A small network was shown many inputs. Here are its activations along a few directions, one row for each input.
In each table, some parts of the input vary, and every possible input appears once, in random order.
A made-up example of a description, with smaller parts first: one of 8 places around a ring, together with either a single point or one of 9 places along a line or (one of 3 separate values, together with one of 4 places along a line).
Shared parts are said once, and a part with two or three values counts as separate values.
In the rows, 128 means zero.

Table:
row 1: [135, 193, 69, 159, 137, 156, 133, 130, 125, 127, 140, 113, 166, 112, 133, 93, 77, 174]
row 2: [141, 189, 78, 159, 134, 142, 140, 131, 121, 126, 130, 109, 165, 110, 121, 90, 95, 181]
row 3: [127, 69, 179, 139, 106, 122, 107, 105, 152, 135, 140, 156, 86, 132, 145, 174, 135, 56]
row 4: [89, 95, 201, 124, 98, 127, 115, 108, 156, 133, 158, 167, 62, 121, 154, 186, 164, 104]
row 5: [132, 60, 181, 117, 121, 110, 119, 122, 134, 132, 122, 144, 97, 135, 134, 160, 149, 62]
row 6: [128, 50, 181, 100, 121, 114, 116, 125, 132, 129, 105, 136, 101, 146, 121, 168, 168, 65]
row 7: [139, 171, 70, 114, 151, 145, 138, 144, 109, 122, 100, 93, 176, 120, 107, 84, 105, 188]
row 8: [131, 68, 184, 141, 102, 114, 118, 112, 146, 137, 129, 148, 86, 132, 134, 171, 151, 63]
row 9: [143, 183, 60, 111, 156, 122, 150, 152, 97, 118, 113, 97, 183, 153, 104, 71, 116, 178]
row 10: [135, 62, 166, 103, 131, 92, 125, 130, 124, 126, 112, 137, 106, 171, 121, 155, 175, 62]
row 11: [141, 183, 73, 134, 151, 142, 142, 142, 109, 125, 121, 104, 173, 113, 118, 79, 89, 182]
row 12: [95, 213, 95, 134, 127, 149, 133, 134, 131, 128, 167, 132, 137, 92, 144, 105, 113, 221]
The inputs of row 4 and row 12 match in every part but one. If row 5 is changed in the same way as row 4 into row 12, which row does it become?
> row 11
What do these inputs look like to the network?
> one of 2 separate values, together with either a single point or one of 5 places along a line
Change only the choice among 2 separate values in row 8. List by row number the other rows that result.
> row 2

Table:
row 13: [109, 171, 67, 92, 148, 127, 137, 165, 117, 137, 127, 108, 152, 150, 131, 94, 130, 175]
row 14: [114, 122, 185, 207, 108, 114, 141, 97, 157, 134, 172, 164, 59, 154, 168, 197, 150, 77]
row 15: [141, 129, 77, 127, 115, 184, 96, 130, 141, 137, 83, 88, 154, 129, 91, 146, 124, 145]
row 16: [172, 51, 188, 87, 129, 94, 160, 133, 107, 127, 43, 97, 124, 145, 80, 121, 149, 70]
row 17: [89, 180, 104, 92, 155, 175, 141, 164, 104, 120, 141, 112, 152, 128, 131, 101, 104, 175]
row 18: [154, 128, 99, 174, 89, 163, 119, 121, 145, 144, 78, 73, 166, 57, 108, 143, 130, 175]
row 19: [108, 76, 192, 104, 114, 95, 108, 127, 144, 144, 160, 151, 90, 70, 147, 148, 162, 109]
row 20: [118, 43, 143, 71, 178, 133, 86, 136, 122, 115, 91, 141, 129, 141, 127, 168, 165, 79]
row 21: [110, 115, 192, 121, 62, 109, 121, 110, 142, 148, 155, 169, 71, 104, 113, 150, 154, 116]
row 22: [169, 137, 75, 215, 98, 173, 103, 106, 154, 127, 113, 103, 183, 92, 110, 114, 81, 103]
row 23: [152, 52, 157, 147, 155, 125, 107, 135, 126, 140, 115, 142, 102, 128, 148, 150, 98, 40]
row 24: [97, 115, 151, 89, 74, 133, 101, 111, 152, 127, 157, 165, 95, 169, 124, 171, 155, 108]
row 25: [94, 193, 93, 93, 141, 187, 114, 114, 138, 119, 123, 112, 118, 106, 141, 110, 62, 209]
row 26: [137, 47, 190, 106, 161, 113, 106, 140, 127, 142, 87, 135, 107, 81, 115, 154, 150, 93]
row 27: [158, 183, 76, 132, 145, 68, 160, 153, 99, 119, 127, 105, 154, 141, 89, 71, 167, 195]
row 28: [104, 186, 115, 131, 128, 169, 145, 101, 131, 120, 120, 118, 128, 59, 136, 102, 79, 243]
row 29: [106, 182, 131, 127, 147, 156, 168, 161, 89, 121, 139, 116, 161, 82, 124, 90, 115, 205]
row 30: [156, 186, 60, 156, 149, 111, 141, 150, 111, 129, 144, 126, 181, 138, 146, 76, 93, 147]
row 31: [169, 195, 46, 169, 158, 70, 134, 126, 100, 108, 147, 120, 187, 178, 104, 72, 116, 136]
row 32: [154, 54, 146, 57, 145, 115, 139, 120, 95, 114, 56, 102, 146, 210, 95, 138, 171, 57]
row 33: [78, 122, 181, 144, 104, 135, 123, 107, 161, 100, 139, 152, 81, 181, 155, 206, 198, 124]
row 34: [136, 194, 101, 152, 163, 159, 148, 149, 105, 126, 161, 129, 180, 119, 150, 86, 66, 148]
row 35: [92, 69, 149, 65, 128, 118, 87, 129, 154, 115, 163, 155, 117, 126, 163, 165, 167, 97]
row 36: [98, 116, 225, 174, 94, 114, 140, 105, 154, 137, 148, 161, 56, 115, 139, 173, 196, 133]
row 37: [124, 181, 58, 100, 153, 96, 142, 148, 108, 125, 129, 106, 157, 199, 101, 85, 163, 165]
row 38: [181, 43, 156, 138, 125, 102, 163, 123, 111, 118, 85, 108, 126, 195, 104, 117, 97, 29]
row 39: [135, 196, 86, 155, 149, 174, 123, 91, 150, 126, 147, 133, 148, 97, 146, 93, 29, 180]
row 40: [124, 82, 157, 133, 115, 103, 107, 119, 147, 147, 185, 159, 86, 108, 189, 152, 121, 46]
row 41: [135, 175, 86, 125, 133, 104, 163, 166, 100, 128, 125, 112, 158, 98, 123, 85, 139, 200]
row 42: [126, 119, 154, 154, 77, 117, 118, 103, 149, 147, 181, 178, 74, 142, 143, 162, 110, 59]
The inputs of row 18 and row 15 match in every part but one. If row 16 is changed in the same way as row 18 into row 15, which row does it become?
> row 32
What do these inputs look like to the network?
> one of 3 separate values, together with either a single point or one of 4 places along a line or one of 5 places along a line
A walk changes only the place on the line of 5. It starts at row 33 and steps to row 24. List the rest of the walk in order.
> row 35, row 20, row 32
Change only the place on the line of 4 in row 37. List by row number the other rows that result.
> row 13, row 17, row 25
Which other rows agree with row 30 in the choice among 3 separate values? List them by row number.
> row 14, row 22, row 23, row 31, row 34, row 38, row 39, row 40, row 42

Table:
row 43: [128, 163, 91, 73, 153, 105, 160, 160, 89, 116, 84, 90, 165, 152, 84, 82, 171, 207]
row 44: [106, 128, 165, 168, 83, 119, 111, 97, 165, 135, 176, 168, 75, 133, 153, 179, 154, 103]
row 45: [135, 165, 128, 200, 103, 124, 129, 111, 147, 141, 185, 157, 112, 97, 156, 124, 86, 121]
row 46: [97, 68, 202, 96, 126, 130, 117, 121, 141, 130, 131, 155, 73, 127, 149, 175, 153, 89]
row 47: [161, 82, 129, 124, 122, 91, 136, 130, 116, 121, 90, 113, 136, 199, 92, 136, 173, 65]
row 48: [70, 210, 130, 125, 106, 140, 138, 132, 140, 130, 178, 143, 105, 85, 148, 127, 152, 237]
row 49: [176, 91, 147, 207, 91, 183, 116, 98, 155, 147, 65, 90, 141, 26, 104, 144, 77, 127]
row 50: [104, 149, 91, 59, 160, 147, 119, 153, 112, 121, 113, 110, 156, 116, 119, 103, 131, 189]
row 51: [122, 93, 155, 138, 111, 145, 108, 103, 152, 128, 135, 146, 96, 151, 143, 170, 118, 72]
row 52: [87, 172, 118, 87, 136, 166, 126, 133, 129, 123, 136, 126, 130, 104, 136, 118, 117, 203]
row 53: [136, 159, 64, 114, 161, 147, 121, 144, 114, 121, 121, 108, 178, 131, 126, 93, 94, 154]
row 54: [161, 175, 60, 131, 158, 107, 160, 153, 91, 114, 96, 87, 189, 166, 91, 71, 130, 169]
row 55: [117, 183, 93, 141, 137, 165, 128, 124, 130, 123, 144, 126, 148, 118, 142, 110, 81, 167]
row 56: [169, 107, 93, 143, 153, 129, 119, 131, 119, 131, 122, 119, 163, 129, 134, 101, 70, 75]
row 57: [115, 43, 182, 64, 144, 110, 111, 141, 123, 130, 110, 140, 101, 135, 133, 161, 170, 72]
row 58: [194, 122, 88, 158, 152, 90, 153, 140, 98, 127, 99, 100, 175, 163, 100, 79, 104, 83]
row 59: [138, 56, 182, 76, 131, 72, 150, 148, 101, 125, 85, 121, 111, 172, 92, 141, 211, 87]
row 60: [83, 102, 215, 128, 94, 102, 123, 114, 153, 134, 173, 176, 54, 108, 154, 183, 191, 121]
row 61: [139, 68, 131, 109, 128, 127, 102, 123, 137, 127, 114, 132, 126, 161, 129, 155, 134, 56]
row 62: [151, 131, 119, 169, 130, 147, 125, 112, 134, 133, 144, 137, 133, 116, 148, 118, 56, 90]
row 63: [100, 221, 103, 177, 110, 142, 137, 123, 142, 132, 187, 145, 122, 100, 153, 118, 115, 202]
What do these inputs look like to the network?
> either a single point or (one of 4 places along a line, together with one of 5 places along a line)
Change only the place on the line of 5 in row 61. List by row number the other rows that result.
> row 50, row 53, row 56, row 57
A walk changes only the place on the line of 4. It starts at row 43 and steps to row 50. List the rest of the walk in order.
> row 52, row 48
A walk changes only the place on the line of 4. It starts at row 47 and steps to row 61. List the rest of the walk in order.
> row 51, row 44

Table:
row 64: [118, 209, 90, 171, 117, 135, 141, 119, 133, 125, 164, 132, 136, 137, 137, 112, 115, 179]
row 65: [172, 161, 59, 145, 155, 125, 141, 143, 101, 128, 116, 102, 188, 139, 113, 71, 77, 127]
row 66: [144, 48, 173, 135, 109, 103, 109, 108, 145, 135, 134, 154, 85, 168, 137, 171, 137, 15]
row 67: [163, 162, 70, 125, 149, 109, 155, 151, 96, 122, 86, 81, 189, 133, 83, 69, 133, 179]
row 68: [110, 107, 180, 129, 109, 144, 126, 118, 141, 138, 126, 137, 95, 73, 136, 151, 130, 142]
row 69: [136, 41, 190, 114, 106, 91, 121, 124, 133, 130, 99, 138, 92, 158, 108, 178, 202, 58]
row 70: [113, 171, 92, 149, 126, 180, 110, 118, 146, 126, 145, 125, 144, 96, 147, 127, 80, 168]
row 71: [138, 24, 185, 115, 123, 130, 97, 110, 148, 133, 100, 140, 96, 146, 133, 183, 142, 22]
row 72: [123, 127, 157, 165, 109, 125, 119, 110, 149, 138, 174, 163, 97, 98, 161, 142, 101, 102]
row 73: [156, 145, 79, 107, 155, 146, 144, 148, 99, 122, 71, 78, 185, 117, 91, 76, 99, 173]
row 74: [104, 46, 184, 56, 130, 94, 114, 133, 128, 123, 128, 153, 87, 183, 137, 174, 194, 56]
row 75: [163, 138, 64, 124, 168, 152, 129, 147, 105, 124, 86, 86, 194, 122, 111, 83, 76, 138]
row 76: [141, 59, 181, 137, 110, 86, 130, 118, 134, 126, 126, 150, 89, 188, 125, 170, 174, 34]
row 77: [133, 25, 202, 97, 113, 120, 112, 113, 137, 129, 86, 132, 91, 141, 113, 183, 172, 53]
row 78: [107, 180, 108, 133, 115, 175, 127, 121, 139, 128, 125, 116, 136, 90, 127, 122, 105, 203]
row 79: [122, 138, 162, 167, 112, 109, 140, 118, 138, 134, 164, 154, 97, 121, 148, 141, 137, 120]
row 80: [132, 168, 60, 67, 184, 117, 146, 167, 85, 113, 107, 100, 184, 161, 110, 67, 122, 180]
row 81: [112, 196, 97, 149, 109, 142, 136, 126, 136, 128, 138, 115, 136, 107, 121, 117, 137, 208]
row 82: [83, 131, 165, 89, 133, 120, 126, 139, 129, 130, 167, 157, 93, 117, 152, 139, 153, 145]
row 83: [116, 101, 162, 145, 121, 152, 109, 114, 149, 136, 145, 147, 102, 79, 157, 155, 104, 110]
row 84: [116, 124, 170, 145, 103, 114, 134, 125, 138, 138, 137, 139, 97, 91, 131, 147, 162, 148]
row 85: [168, 176, 62, 146, 155, 103, 161, 147, 93, 118, 112, 95, 186, 162, 102, 66, 111, 148]
row 86: [81, 200, 92, 94, 144, 147, 125, 139, 125, 118, 163, 137, 134, 133, 143, 113, 128, 206]
row 87: [120, 193, 87, 169, 115, 153, 120, 115, 144, 130, 173, 140, 140, 113, 150, 114, 80, 158]
The inputs of row 79 and row 76 match in every part but one. If row 72 is changed in the same way as row 79 into row 76, which row does it become?
> row 66
What do these inputs look like to the network?
> one of 4 places along a line, together with either a single point or one of 5 places around a ring
Which other rows agree with row 78 in the place on the line of 4? List them by row number.
> row 64, row 70, row 81, row 86, row 87
